A small network was shown many inputs. Here are its activations along a few directions, one row for each input.
Each table varies a few parts of the input and shows all the possible inputs, shuffled.
Descriptions start from the smaller parts, as in this example, which fits no table here: ring(5) and (point or ring(11) or (values(2) and line(6))).
Shared parts are said once, and a part with two or three values counts as separate values.
In the rows, zero is written as 128.

Other details of the inputs shift rows strongly along two fixed directions, in all tables alike. That doesn't count.
These rows show it; all are for the same input, with only those details redrawn:
[155 123 120 147 132 146 145 132 130 109 144 126 128 153]
[113 149 130 141 139 137 106 137 126 116 115 129 122 140]
[105 150 129 139 125 117  94 149 117 135  83 147 129 107]
[ 93 164 138 138 153 145  91 131 130 107 122 117 114 157]
[149 131 126 146 151 165 144 121 140  91 171 106 118 186]
[138 132 124 145 132 139 129 136 127 115 127 131 127 143]
[122 144 130 142 143 146 117 132 131 108 134 121 121 156]

A family of inputs:
x1: [232  70  95 158  97 135 213 138 126 119 165 143 146 143]
x2: [135 125 122 140 112 129 134 139 125 135 137 125 131 125]
x3: [115 135 135 121 118 104 116 126 124 145  87 158 140  95]
x4: [110 141 131 135 123 131 113 136 126 130 134 117 124 132]
x5: [ 80 168 128 128 142 117  68 147 105 140  62 126 110 108]
x6: [111 130 136 131 134 129 111 133 121 127 134 108 127 125]
x7: [115 149 134 140 151 151 113 126 133 102 141 113 118 166]
x8: [ 95 164 138 139 158 152  96 126 132 100 134 108 109 172]
x9: [119 110 128 106  90  79 122 136 122 171  70 176 145  51]
x10: [ 83 150 136 133 137 111  75 144 108 141  68 140 129  96]
x11: [132 134 133 123 138 135 140 109 138 112 149 122 124 161]
x12: [113 146 123 120 127 106 108 132 113 148  70 140 122  99]
x13: [197  77 112 121 117 155 213 104 149 109 233 101 129 175]
x14: [119 126 140 105 145 144 139  96 153 106 177 105 114 169]
x15: [170 106 121 131 114 121 167 120 131 130 130 148 142 124]
x16: [102 143 134 106 158 149 117 116 133 128 149  84 107 148]
x17: [ 93 163 137 138 150 142  90 133 128 110 117 120 115 151]
x18: [176  96 109 146  93 122 169 144 122 142 143 138 142 115]
x19: [149 100 132 116 133 132 152 115 132 130 172 110 135 121]
x20: [ 91 136 148 103 155 121 100 106 136 125 131 117 129 126]
x21: [ 93 148 145 118 151 118  96 113 125 128 105 128 132 122]
x22: [ 98 148 128 125 131 125  96 149 112 148  96 109 119 112]
x23: [140 117 116 139  90 103 134 153 113 155 111 145 138  98]
x24: [154  99 120 116 111 130 167 119 136 134 171 125 133 126]
x25: [208  58  94 121  66  70 191 151 108 191  68 183 161  23]
x26: [ 83 150 145 107 150 148 106 108 143 116 166  99 112 154]
x27: [160  90 127 113 110 121 166 112 142 136 143 146 142 110]
x28: [131 117 131 113 131 142 147 110 142 120 181 110 125 146]
x29: [114 140 136 122 125 114 116 123 128 136  97 150 134 110]
x30: [114 113 135 105 101  89 120 127 128 162  84 168 144  64]
What is each input in this table made of?
> ring(5) and (values(2) or line(4))
The inputs of x20 and x21 match in every part but the ring(5) part. If x25 is changed in the same way as x20 into x21, which row does it become?
> x12
List by row number the other rows that have the ring(5) part in common with x17.
> x1, x5, x7, x8, x10
Change only the values(2) part in x16. List by row number the other rows that result.
> x19
